Each row below holds a small network's activations on one input, seen along a few directions.
In each table, some parts of the input vary, and every possible input appears once, in random order.
Descriptions start from the smaller parts, as in this example, which fits no table here: one of 5 places around a ring, together with either a single point or one of 11 places around a ring or (one of 2 separate values, together with one of 6 places along a line).
Shared parts are said once, and a part with two or three values counts as separate values.
In the rows, 128 means zero.

Other details of the inputs vary at random and push rows far along three fixed directions, the same in every table; ignore that.

Rows:
R1: [128 151 145 114 156 176 134  91 189 111 160]
R2: [ 54 101 134 213 123  99 135 153 125 153 115]
R3: [205 140 161 169 134 126 127 179  83 139  85]
R4: [188 142 106  55 140 147  98 106 169  87 148]
R5: [110 123 129 111 162 198 132 108 189 107 188]
R6: [ 80 132 152 172 112 190 119 119 143 128 165]
R7: [181 150 132 159 121 149 111 131 102 132 117]
R8: [154 120 135  38 124 133 120 130 151  82 149]
R9: [ 74  97  56  42 158  29 123 133 116 144 114]
R10: [170  79 124  94 133  63 101 214 134  92  97]
R11: [179 149 150 153  89 144 130 146  91 122 121]
R12: [121 122 139 120 160 191 119 129 183 113 184]
R13: [ 52 126  81 132 153  77 130  97 135 173 117]
R14: [ 94 128 139 121 115 133 139 113 117 131 140]
R15: [ 82 138 107 133  95  93 149 100 107 138 114]
R16: [209 111 136  83 139  80 125 208  76 105  80]
R17: [ 99 168 146 172 128 172 139  60 146 143 154]
R18: [107 106  82  62 105  29 145 116 106 133  93]
R19: [109 139 154 105 151 176 143 102 176 103 173]
R20: [178 135 105  50 111 149  92 122 164  90 171]
R21: [110 141 150 106 152 173 143  98 167 113 177]
R22: [140  83 151 178 129 106 118 204 131 121 106]
R23: [140 161 144 121 132 170 126  77 166 110 154]
R24: [ 50 113  96 120 117 104 135 104 110 147 131]
R25: [ 75 138 136 172 146 192 142 108 152 130 166]
R26: [237 129 118  91  94 124 100 182  88  97 112]
R27: [111 128 148 106 160 184 144 103 183 107 179]
R28: [150 141 150 226 116 151 116 143  94 161 104]
R29: [138 145 130 130 154 184 121 109 179 115 157]
R30: [153 149 147 229 108 134 113 155  73 159  86]
R31: [167 118 174 150 110 158 132 167 102 117 122]
R32: [225 120 111 100  89  94 105 195  71 102  84]
R33: [193 136 140 171  83 138 105 185  79 122 103]
R34: [133 114 168 217 103 164 120 181  84 148 116]
R35: [129 143 162 215 130 120 150 146  90 161  82]
R36: [100  97  58  59 165  41 130 121 141 145  97]
R37: [ 74 144 106 128 130  75 145  65 118 161 111]
R38: [112 117 112 149 152 110 123 137 138 157 113]
R39: [ 93 100  81  61 161  18 146 113 132 150  83]
R40: [128 143 152 111 151 187 138 110 162 108 177]
R41: [178 133 106  53 163 147 106 120 179 101 155]
R42: [ 93 149 140 185 146 181 124 105 168 145 153]
R43: [185 129 142 168  91 155 108 171 103 125 122]
R44: [ 36 125 116 194 148  89 167  93 118 186  96]
R45: [ 80  89  83  46 158  21 153 128 117 137  97]
R46: [ 62 138  82 131 132  86 120  73 127 164 124]
R47: [171 103 126  56 128 155 107 149 154  86 155]
R48: [ 72 129 108 131 134  76 149  71 128 159 107]
R49: [ 98 159 154 168  93 180 149  82 148 124 159]
R50: [163 151 148 139 123 127 129 112 121 125 111]
R51: [168 124 123 159  92 135 124 158  93 127 110]
R52: [177 129 122  47 113 140 122 114 165  85 157]
R53: [170 116  85  70 138  81 109 127 125 121 104]
R54: [119 129 152 214 131 148 130 178  86 151 112]
R55: [ 86 111 144 125 118 122 148 115 127 133 132]
R56: [ 81 118 118 126 117 127 117 124 121 139 143]
R57: [229 126 135  94 129  94 113 160 101 113  87]
R58: [138 123 159 216  93 150 129 183  56 141  93]
R59: [ 22 123  97 188 140 103 157 110  92 179 117]
R60: [115 136 165 105 117 181 134 103 165  98 170]
R61: [ 83 133 117 141 146  81 150 101 119 165 102]
R62: [132 154 142 113 102 167 136  86 155 111 169]
R63: [175 123 151  58 119 137 120 139 135  93 146]
Each input here is: one of 3 separate values, together with either a single point or (one of 4 places along a line, together with one of 5 places around a ring).
Changing only the choice among 3 separate values turns R1 into R3. The same change can be made to R19. Which row results? -> R21
Changing only the choice among 3 separate values turns R24 into R47. The same change can be made to R9. Which row results? -> R12
Start at R51 and move only the place on the ring of 5, one step at a time. The first step leads to R47. Which rows follow, in order? -> R5, R36, R53
Which other rows does R43 become when the choice among 3 separate values takes its other values? List them by row number. -> R20, R33
